Each row below holds a small network's activations on one input, seen along a few directions.
In each table, some parts of the input vary, and every possible input appears once, in random order.
A made-up example of a description, with smaller parts first: values(2) and (point or line(9) or (line(6) and ring(8))).
Shared parts are said once, and a part with two or three values counts as separate values.

Other details of the inputs shift rows strongly along two fixed directions, in all tables alike. That doesn't count.

A family of inputs:
R1: [ 33  -5   2  10 -37  18  -1 -25  -7   4   4   7  26]
R2: [ 24  -5  11  27 -40  21   2  -8  18  33  20  11  12]
R3: [ -4  42   2  -1  32 -18  -8  -5 -28 -19  21 -32   9]
R4: [ -2  -2  -5 -16  18  15  -5   1 -16 -13 -16   7  -2]
R5: [ -4 -42   7   1 -29 -13  14  17  57   5 -26  32 -22]
R6: [-15   7  -1  11   9  -8  -4  10  24  11  10  -5 -16]
R7: [  9  -4  16   6 -12 -14   6   3  14   4  13   2   1]
R8: [-22  50   1 -15  63 -26 -11  11 -31 -37   5 -30  -2]
R9: [ 55  -6  13  20 -57  41   0 -36 -19  27  17  15  35]
R10: [-33   4 -13  -5  31 -14  -3  11  12  -3   2 -13 -25]
R11: [ 30  43  30   1  19  -9  -8  -5 -39 -15  32 -16  27]
R12: [ -3 -51 -20 -14 -24  25   9  -9  18  -1 -41  29 -14]
R13: [ 38   9   9  21 -34  23   1 -39  -3  15  19   1  17]
R14: [-33 -36 -16 -41  22  -8   8  28   9 -32 -73  27 -25]
R15: [  6  -6  -8   3 -13   1  -2  -9  -2  -1   3  -3  10]
R16: [-52 -42 -30 -24  17 -19   7  28  39 -19 -47  12 -38]
R17: [  2  44   6  -5  38 -11 -11   0 -33 -25  13 -22  15]
R18: [ 29 -11   0  14 -40  16   2 -20  -4  12   7   5  25]
R19: [-11 -44 -10   3 -32   2  11  16  48   7 -34  28 -13]
R20: [ -7   1 -11  -6  13   5  -1 -10  -5  -8  -3  -5  -9]
R21: [ 11  46  12  20  10 -15 -11  -5 -18   7  47 -33  22]
R22: [-31  -1  -9 -12  24 -19   0  26  -2  -9  -8  -9  -9]
R23: [ 16  39   5   6  18   9 -14 -17 -43   2  41 -26  21]
R24: [-55 -42 -23 -21  20 -10   9  40  41  -4 -46  21 -47]
R25: [ 26  -7   7  20 -42  12   3 -12   7  19  13   5  23]
R26: [ 47   0  23  32 -60  27   7 -25   0  44  26  13  29]
R27: [-19   4 -11 -22  38   4  -8   7 -14 -22 -17   0 -12]
R28: [ 59   7  19  26 -50  38  -1 -44  -6  18  15  17  32]
R29: [-10  29  -6  -3  37  -3 -11   2 -38  -2  32 -31   5]
R30: [ 12  -8   2   4 -18  13   6 -10 -10  17   2   5   6]
R31: [  5 -47  -2 -15 -25   0  16  -4  27 -14 -38  29 -14]
R32: [-23 -46 -24 -28  -2   1   8  13  12 -21 -56  23 -17]
R33: [ -4  10  -1  -7  19   4  -1  -9  -2 -15 -12   1 -10]
R34: [ 15 -49 -10   3 -49  29  11 -17  18  19 -24  30  -1]
R35: [-55 -36 -27 -19  22 -16   8  18  49 -10 -43  10 -54]
R36: [ 29 -36   1  -5 -46  27   5 -11   8  -2 -41  39  16]
R37: [ 53   2  37  39 -58  16   4 -19  24  42  41  16  19]
R38: [-13 -35  -8  10 -27   2   8   3  63  17 -28  25 -32]
R39: [-56 -40 -27 -19  22 -12   5  33  50  -7 -41  18 -50]
R40: [-15   8  -4   4   7 -20   0   5  17  -3   1 -12  -9]
R41: [ 12  -3   3  -6 -12   3   4  -3 -17  -2 -12   5  15]
R42: [ 23 -10   5  21 -38  23   3 -17   7  28  18   7  13]
R43: [ 15  36   8   8  10  -5 -10  -4 -44   2  38 -28  31]
R44: [ 11  56  20  28   9 -22 -13   3  -4  12  49 -31  17]
R45: [-11  45   8  13  30 -28 -12  17  -4   0  35 -31   5]
R46: [ 24  46  21  -1  21  10 -12  -5 -53   2  24 -13  27]
R47: [  9   4   6  19 -23  -2  -2   3  20  15  13   3  11]
R48: [-45  33  -2 -25  87 -37  -7  27 -31 -27  25 -39 -28]
R49: [ 15  -8  10  -4  -4   7   5 -12  -5  -1   7   6  -4]
R50: [-27  37  -3 -23  64 -15  -9  19 -50 -16  11 -30  -5]
R51: [  0 -50  -4 -10 -27  -4  18  -2  34  -7 -32  26 -17]
R52: [ 24  42  16   0  21  15 -16  -6 -54  -2  28 -14  28]
R53: [-12   2 -10   1  10  -3   0 -10   6  -1   3 -10 -15]
R54: [-14  -3 -14  -2  12  -1   0  -7   3  -2   1  -8 -14]
R55: [ 33  -1   4  14 -37  13   2 -28  -1   3   4   5  23]
R56: [  3  38   5 -11  38  -5 -14   8 -45 -23  11 -20  21]
R57: [-53  44  -3 -15  77 -44 -12  53 -22 -20  17 -38 -13]
R58: [ 16   2   2  -4  -7  10  -5  -9 -10 -13 -11   9  16]
R59: [  0  -4  -3  10 -10   8  -2  -6  10  15  13  -1  -2]
R60: [-26  -2 -10 -18  25 -19   4  19 -14 -13 -16  -8  -8]
R61: [ -6  -5 -12 -14   9   0  -2   3 -15 -16 -13  -3   4]
R62: [  8  48  24  20  13  -6  -8  11 -23  26  47 -22  17]
R63: [ 30  -9  22  19 -35   9   7 -15  16  25  26  11   5]
R64: [  3  -1   8   6 -16  -6   6   6   1  12   0   2   9]
R65: [ 10 -44  -4   9 -50  25  12  -9  30  26 -18  31  -4]
R66: [-30   8   2  -7  23 -27   2  37   8  -2  -9  -5 -11]
R67: [-29 -43 -27 -16  -2 -10  10   5  34 -17 -45  14 -27]
R68: [ 28   0   4  21 -39   6   4 -29   9  10  10  -1  17]
R69: [-13   2   6 -24  40  -7   0  11 -10 -24 -11   4 -19]
R70: [-30  -4 -20 -15  31  -5  -4   6  -6 -10  -3 -11 -19]
Each input here is: values(2) and line(5) and (point or line(6)).
- The inputs of R61 and R25 match in every part but the line(5) part. If R49 is changed in the same way as R61 into R25, which row does it become? => R63
- Which other rows does R54 become when the line(5) part takes its other values? List them by row number. => R6, R10, R20, R28
- List by row number the other rows that have the line(5) part and the values(2) part in common with R6. => R2, R24, R37, R38, R39, R62
- Which other rows does R54 become when the line(6) part takes its other values? List them by row number. => R29, R30, R34, R53, R70
- Which other rows does R29 become when the values(2) part takes its other values? List them by row number. => R18

A family of inputs:
R71: [ 15 -33  15  11 -40  -7  16  -4  42   6  -6  22  -3]
R72: [ 40  12  12  10 -27  24 -15  -2 -53  24  38  -5  54]
R73: [-48  31  -5  -9  63 -36 -13  55   5 -25   7 -22 -14]
R74: [ 21 -37  23   1 -41 -10  15   5  32  10  -6  26  -4]
R75: [ 48  22  27  16 -40  12  -2   0 -40  25  15   3  51]
R76: [ 17 -16  25   2 -15  19   5   5  10  28   6  24 -13]
R77: [-36 -29 -36 -18  23  24  -2  -6  -1  -4 -13   1 -33]
R78: [-20 -14  10 -21  10 -36  15  23  10 -10 -24   7 -19]
R79: [ 80  48  30  -1  -4  30 -14 -58 -53 -48   9   4  52]
R80: [ -5 -20  14 -12  -3  10  10  10   7  19 -27  28 -25]
R81: [ 32  -4   9  16 -50  17   6  -6  -6  18 -15  17  38]
R82: [ -9 -23  -8  -8  -3  20  14  -6   4  10 -31  18 -20]
R83: [-41  19   1 -12  56 -32 -10  58   2 -20   0 -11  -9]
R84: [  2 -44 -26   1 -44  30   1  -6  13   6 -25  22  14]
R85: [-50  33 -15  -8  59 -37 -18  42   9 -20   0 -28 -18]
R86: [ 28  26  24  33  -9  20  -6 -15  10  28  52  -2   3]
R87: [-50  52 -13 -19  87 -18  -9  17 -43 -19  12 -43 -26]
R88: [-52  41 -23 -22  90  -8 -15  13 -46 -20  20 -46 -27]
R89: [ 33 -22   2  13 -48  12  14 -31  -4   9   7   5  24]
R90: [ 33  48  25  32 -31   4  -5  -5 -15  22  27  -9  45]
R91: [-40  23 -10  -6  39 -49  -1   8  18 -21  -3 -27 -25]
R92: [ 32   7  28  11 -41   4   4  11  -9  25  -4  19  32]
R93: [-45  -8 -39 -17  43   6  -7  -5   1 -10 -16 -14 -40]
R94: [-30 -20   6 -23  41  -8   1  37  18   2  -7  17 -43]
R95: [ 42  33  18  10   1  37 -17 -26 -73  33  72 -21  34]
R96: [-38 -22 -24 -26  25  -2   1  31  -7 -20 -40   6  -6]
R97: [ -9 -16   0   2 -22 -19  18  -4  37  -5 -23   8 -15]
R98: [-13 -72 -36 -11 -41  14  19 -19  35  -9 -38  21 -20]
R99: [-40 -26 -25 -28  38  13   5   8  -7 -10 -29   5 -35]
R100: [ 25   6  -1  11  -9  42  -7 -30 -40  26  42  -7  20]
R101: [-50  32 -18 -19  59 -29  -7  38 -24 -29 -20 -27  -6]
R102: [ 31  33  -4  29 -29  17 -19 -23 -25  19  32 -21  46]
R103: [-38  -1 -14  -5  32 -41  -1  12  42 -21  -2 -17 -35]
R104: [-47  49 -17 -27  98 -41 -15  22 -69 -38  48 -67  -1]
R105: [ 17 -17  20  15 -27 -13  10   2  35   4  14  13   2]
R106: [ 34   0  29  14 -38   6   0  17   2  24   9  20  28]
R107: [  9 -23   8   8 -45   7  11  11  25  14 -42  36  13]
R108: [-44  38   5 -19  66 -55   4  29 -16 -27   7 -34 -16]
R109: [ 25  11 -13  24 -26   4 -10 -44 -14  11  47 -30  26]
R110: [-13 -35 -29  -1 -34   4   8   0  41   0 -58  22  -7]
R111: [ 50 -33  -6 -18 -35  32  -3 -57  21 -51 -68  46   7]
R112: [-34 -54 -50 -15 -16  12  -4   6  32  -8 -49  18 -16]
R113: [-36  64  10 -30  93 -62  -6  35 -70 -33  33 -60  -2]
R114: [ 12 -28   1  23 -42 -12   5 -15  67   6   4  13 -12]
R115: [ 25  10   6  29 -53   7  -3 -14  23  25  -7  10  26]
R116: [-13 -34 -13   7 -16  16   4 -11  61  16 -22  23 -41]
R117: [ 40  51   5  34 -15  -5 -11 -47 -35   9  69 -49  41]
R118: [-10 -40   2  -3 -11  20  13   6  41  15 -25  34 -33]
R119: [ 54  11  20 -25   5  25  -7 -37 -37 -57 -31  24  29]
R120: [ 41  66  18  33  -2  -5  -8 -36 -58   4  82 -54  50]
R121: [ 12 -29   8  16 -44  -6  15  -9  52   4  -4  16  -8]
R122: [-18 -45   2 -17  -8 -12   5  48  39  -1 -41  40 -17]
R123: [-48  57   6 -18  90 -25  -9  31 -39  -9  17 -34 -25]
R124: [-42  31  -7 -23  67 -49   4  22 -31 -34   1 -39 -13]
R125: [-32 -11 -29  -9  19   5   1 -10  17  -2 -31   0 -36]
R126: [  7 -26   3  15 -44   9   6  11  44  10 -25  29   4]
R127: [ 35  26  19   6   2  29  -7 -20 -58  28  46 -13  24]
R128: [-11 -55 -29  -6 -40  22  12   4  32  -3 -57  32  -3]
R129: [-26 -33  -7  -3  -1 -25  12  17  60 -18 -17  12 -34]
R130: [ 31  -4  21  23 -46  12   1   6  17  23   3  21  30]
R131: [ 52  46  53  28 -11 -20  -7   1 -24  17  82 -22  37]
R132: [ 46  13  18  12 -25   7  -4 -25 -52  15  59 -21  43]
R133: [ -8 -41 -16  -3 -33  -8  23 -13  36 -11 -43  15 -17]
R134: [ 36  69  34  35  -4  18  -8 -28 -33  33  61 -24  25]
R135: [ -8 -45 -15  10 -38   0   2  13  74   6 -39  36 -16]
R136: [-22 -18  -4 -28  25   4   9  16 -15   2 -31  12 -29]
R137: [ 78  43  43 -20  10  22 -14 -36 -73 -46   6   9  49]
R138: [-40 -15 -18  -5  33  -8  -7  12  49  -1  -8   5 -52]
R139: [-49   4 -27 -29  56 -10 -14  39 -36 -23  -7 -20   0]
R140: [ 42  20  18  11 -27  19  -9  -1 -51  20  29  -5  53]
R141: [ 24  22   9  29 -28  20  -3 -35  14  35  18   1   2]
R142: [-27   0   5  -6  42  -3  -2  24  15   0   8   4 -33]
R143: [ -8 -39 -24   0 -34 -12  17 -22  45  -7 -41   9 -19]
R144: [  2 -40 -34   5 -30  43  -4 -40  17  21  -6  13 -15]
R145: [ 37 -11  13   6 -37   5   9 -20 -25  12  18  -1  26]
R146: [-41 -14  -9 -12  34   0   4  19  33  -5 -16   6 -48]
- What is each input in this table made of? => line(4) and (point or (values(3) and line(6)))
- The inputs of R142 and R86 match in every part but the line(4) part. If R104 is changed in the same way as R142 into R86, which row does it become? => R98
- Which other rows does R114 become when the line(4) part takes its other values? List them by row number. => R105, R129, R131
- Which other rows does R75 become when the values(3) part takes its other values? List them by row number. => R113, R136
- Which other rows does R82 become when the line(6) part takes its other values? List them by row number. => R99, R100, R118, R123, R142
- Which other rows does R80 become when the values(3) part takes its other values? List them by row number. => R78, R92
- A walk changes only the line(4) part. It starts at R143 and steps to R133. List the rest of the walk in order. => R124, R113

A family of inputs:
R147: [-48  15  -7 -19  62 -23  -6  40 -10 -10   8 -19 -29]
R148: [  7  27  12  11  11  -2  -5 -11  -5   5  32 -17  -1]
R149: [ 43 -21   8  37 -81  29   7 -31  26  39   9  18  25]
R150: [-28 -39 -21 -10  -2  -5  10   4  45  -7 -38  20 -36]
R151: [ 48  -1  13  16 -38  29   1 -36  -5  10   8  13  20]
R152: [ 42 -12   6  17 -55  27   8 -29  -7  17   2  15  30]
R153: [-10  39  26 -11  40 -45  -4  40 -13 -25   6 -16   9]
R154: [-42 -62 -35 -17 -12  -5  12  13  61 -10 -59  26 -41]
R155: [-31 -44 -19 -12  -3  -4  10  19  37   5 -37  21 -32]
R156: [ -6  16   5 -10  26   4  -7  12 -28  -3   7  -6   5]
R157: [  6  28   0   0  19  -6 -10  -8 -35 -13  23 -25  19]
R158: [ 14  26   5   1  11   2  -7 -16 -27  -9  17 -12  13]
R159: [  6  30   7  -3  22   0 -10   2 -40   1  23 -17  19]
- What is each input in this table made of? => point or (values(2) and line(6))

A family of inputs:
R160: [ 22 -23  10  15 -34  17   3 -11  23  27  12  22  -4]
R161: [  5  11  12  10 -10 -10   6  -1  17   4  -7   1  -6]
R162: [ 47 -37   9  13 -73  29  18 -35  28  13 -42  44  12]
R163: [ 46 -26  20   6 -49  29  14 -33  -5  22   1  27  14]
R164: [ 25  14 -11  33 -33  14  -3 -60   8  17  46 -24   8]
R165: [-16  28  -3 -21  60  -1 -18  15 -39 -12  23 -21 -10]
R166: [-28  60 -10 -15  75 -18 -27  25 -68 -12  37 -52  13]
R167: [ 34  45  25  20  -3  14   1 -19 -54   8  49 -24  44]
R168: [ 22 -21  -5   9 -35  39   3 -12   4  11  -5  21  16]
R169: [-34 -26 -26 -34  24 -24  -5  27   8 -36 -48   4 -16]
R170: [ 13 -22   2  14 -48   0  14  -8  13  30  -2  10  10]
R171: [ 38  -5  26  16 -36   2   8 -16  12  19  24   9   7]
R172: [-46 -36 -14 -19   6 -14  20  17  45  -5 -61  22 -47]
R173: [ 16   8  12  24 -26  13  -2 -12  16  25   4   8   5]
R174: [-36 -17 -12 -18  15 -23   0  24  48 -24 -49  15 -35]
R175: [ 11   8   1  20 -24   1  -6  -1  -4  28  26  -6  17]
R176: [ 14  -5   1  -6 -16   5  -4  -8  15 -17 -31  21   5]
R177: [ 16  36  20  -7  38 -14  -7  -2 -46 -15  34 -23  11]
R178: [ 37  -9   7   7 -46   9   5 -18 -14   9  -3   6  28]
R179: [ 37  16  14  27 -39  -7  -9  -9   3  17  32  -8  37]
R180: [-72 -72 -48 -33  13 -13   7  43  57  -7 -74  27 -57]
R181: [-68 -48 -64 -39  46  -8   5 -13  27 -46 -59  -6 -63]
R182: [ 22 -17   8  21 -42   5   6  -5  36   2   3  18  17]
R183: [ 23   6  14   6 -24  17   9 -24 -11  10 -13  10  14]
R184: [-59 -58 -39 -42  26   6   7  26  42 -24 -94  37 -56]
R185: [ 32 -34   4  28 -72  37   7 -22  50  39 -23  40   0]
R186: [ 24  -9   3   8 -33  28   1 -20   5  12 -21  25   8]
R187: [ 27  71  25   7  44   3 -24  -8 -74   4  76 -40  30]
R188: [-58  43 -11 -11  87 -24 -16  45 -22 -17  30 -44 -17]
R189: [-29  61   0 -20  71 -32 -12  20 -75 -17  34 -54  13]
R190: [-44 -54 -31 -29  13  10  12  22  26 -24 -58  30 -32]
R191: [ -7  30   8 -23  56 -23 -17  14 -29 -36  18 -20   0]
R192: [ -1  72  20   9  63 -14 -26  14 -47  12  81 -50   8]
R193: [-26  28 -13 -17  46 -14 -16  20 -45 -12  11 -28   4]
R194: [ 26  31  23  28 -17  -3   5  -7 -10  10  43 -17  27]
R195: [-53 -24 -21 -13  32 -11   5  34  27 -13 -22   5 -33]
R196: [ 45  15  17  20 -29  16  -6 -19 -13  -8  23   1  44]
R197: [ 37  -5  13  13 -37  18  11 -20  -8  -1   4  11  28]
R198: [ 20 -21   4  15 -48  -5  11  -6  19  20  -4   9  12]
R199: [ 30  -9  25  17 -36   9  11 -19   8  30  23  11   5]
R200: [-81  24 -14 -27  91 -45   6  51 -14 -31   1 -35 -35]
R201: [-12 -29   0 -13   3 -17   2  13  41 -13 -16  18 -23]
- The inputs of R196 and R182 match in every part but one. If R177 is changed in the same way as R196 into R182, which row does it become? => R171
- The inputs of R192 and R165 match in every part but one. If R164 is changed in the same way as R192 into R165, which row does it become? => R181
- What is each input in this table made of? => values(2) and (point or (values(4) and line(5)))
- Which other rows does R180 become when the line(5) part takes its other values? List them by row number. => R170, R175, R179, R198
- Which other rows does R178 become when the values(4) part takes its other values? List them by row number. => R162, R177, R197
- Which other rows does R197 become when the values(2) part takes its other values? List them by row number. => R194
